These are the activations of a small network on made-up records, seen along a few directions, one row for each record.
Records have a field called P. Each example row is followed by its value.
Other fields move the rows too, some of them a lot.
In the rows, zero is written as 500.
Strong random noise was added to every row along 8 fixed directions; ignore it. To show where, here is one row again and again, with new noise each time:
492 486 515 429 530 703 588 521 428 381 565 610 591 661 398 530 547 395
 549 493 585 366
606 474 483 772 178 420 379 713 421 542 657 889 677 584 193 400 681 489
 434 482 377 849
196 403 593 671 655 245 921 242 649 390 899 596 715 662 306 388 474 324
 654 457 700 433
222 453 245 566 308 298 572 419 626 359 543 600 569 619 485 328 627 606
 898 706 101 542
756 473 486 385 540 502 439 602 275 394 615 490 612 268 479 610 330 369
 412 501 332 793
488 489 512 454 590 523 523 501 483 432 506 491 607 544 487 557 436 461
 495 449 642 520
290 468 477 387 667 669 556 388 544 500 535 499 436 538 573 515 457 295
 403 451 921 273
549 847 457 153 507 521 705 777 241 554 324 499 765 254 591 506 524 669
 427 536 400 515
457 625 431 249 511 695 674 645 287 468 540 580 557 264 547 490 513 300
 390 574 440 398
520 491 385 464 421 561 273 581 428 600 494 615 436 372 536 493 493 406
 306 487 651 665

330 460 402 575 385 380 422 462 553 547 538 575 448 381 580 428 514 454
 572 567 263 568 => p4
278 532 754 941 339 415 745 716 618 499 531 760 790 556 270 412 569 324
 350 310 681 510 => p8
564 277 417 659 513 426 400 417 595 368 672 428 406 548 464 551 425 381
 543 534 311 636 => p3
453 440 355 528 405 613 444 475 516 453 538 623 424 598 431 411 601 471
 619 606 389 513 => p2
724 248 753 588 590 826 319 582 400 193 399 364 415 525 506 799 292 184
 486 415 316 399 => p1
298 397 412 725 366 314 328 456 652 499 497 521 459 454 539 387 411 430
 576 512 447 678 => p1
427 480 522 460 539 590 410 302 574 631 525 532 346 696 495 495 535 514
 506 444 792 314 => p5
358 514 410 472 446 451 460 432 555 686 580 596 414 506 561 352 539 511
 427 463 730 504 => p4
223 232 671 785 669 388 502 305 815 415 487 349 391 558 536 594 315 214
 538 412 679 375 => p5
803 446 459 469 598 389 411 392 457 579 681 344 373 483 490 559 525 559
 457 519 378 616 => p5
350 505 426 275 587 637 759 430 429 256 560 454 463 453 609 454 434 381
 776 668 214 224 => p6
272 715 459 373 417 426 649 567 378 593 565 700 641 302 563 317 499 475
 475 533 551 507 => p6
492 505 675 457 652 634 540 595 408 361 452 475 674 435 552 603 275 305
 444 363 658 490 => p2
557 575 602 592 457 617 717 652 474 452 479 558 638 680 367 530 626 496
 460 468 486 386 => p8
321 583 518 512 565 569 540 562 577 669 393 444 450 417 554 492 546 438
 246 420 857 272 => p7
402 586 366 595 242 501 382 644 502 707 369 670 370 483 476 354 746 623
 424 573 460 542 => p1
399 550 641 651 469 424 517 752 598 412 308 421 751 444 530 562 464 557
 510 426 479 655 => p2
786 627 609 364 470 746 437 766 360 318 224 536 776 725 432 664 465 733
 625 400 441 482 => p3
299 442 650 579 817 322 748 461 685 439 426 188 647 305 617 611 252 338
 344 306 748 537 => p4
580 335 375 745 258 548 327 450 541 480 627 721 389 768 313 428 691 518
 601 557 409 628 => p8
572 746 545 281 525 376 673 603 305 601 561 592 704 352 507 447 455 655
 438 445 587 585 => p3
449 627 313 405 251 430 245 464 450 665 428 680 410 557 547 397 633 741
 607 596 428 565 => p7
389 473 469 465 732 182 419 200 637 565 519 282 520 523 627 552 276 650
 546 382 905 648 => p7
336 199 574 592 760 618 606 194 674 262 680 372 377 730 481 574 378 218
 597 456 747 273 => p6

Here are new rows. What is P for each?
637 538 451 390 358 532 478 490 387 459 668 597 517 536 427 481 636 609
 694 664 124 596 => p2
275 486 279 438 359 334 413 261 529 669 600 589 264 463 612 292 618 580
 650 688 431 470 => p1
538 317 451 487 525 646 382 407 499 296 543 450 341 554 547 581 419 346
 607 581 296 476 => p6
94 439 421 630 479 546 628 438 758 354 313 430 400 564 623 467 530 379
 698 610 381 203 => p8
230 481 571 651 411 349 528 382 570 715 640 663 350 402 506 360 565 339
 351 499 685 439 => p1
430 279 437 536 654 417 328 167 652 340 637 360 382 602 578 533 254 432
 663 484 587 589 => p6
381 402 450 434 531 720 422 412 510 512 581 579 289 411 568 487 440 218
 438 511 600 371 => p4
475 520 378 479 485 371 508 500 597 444 377 422 589 547 537 495 500 701
 639 539 398 587 => p3
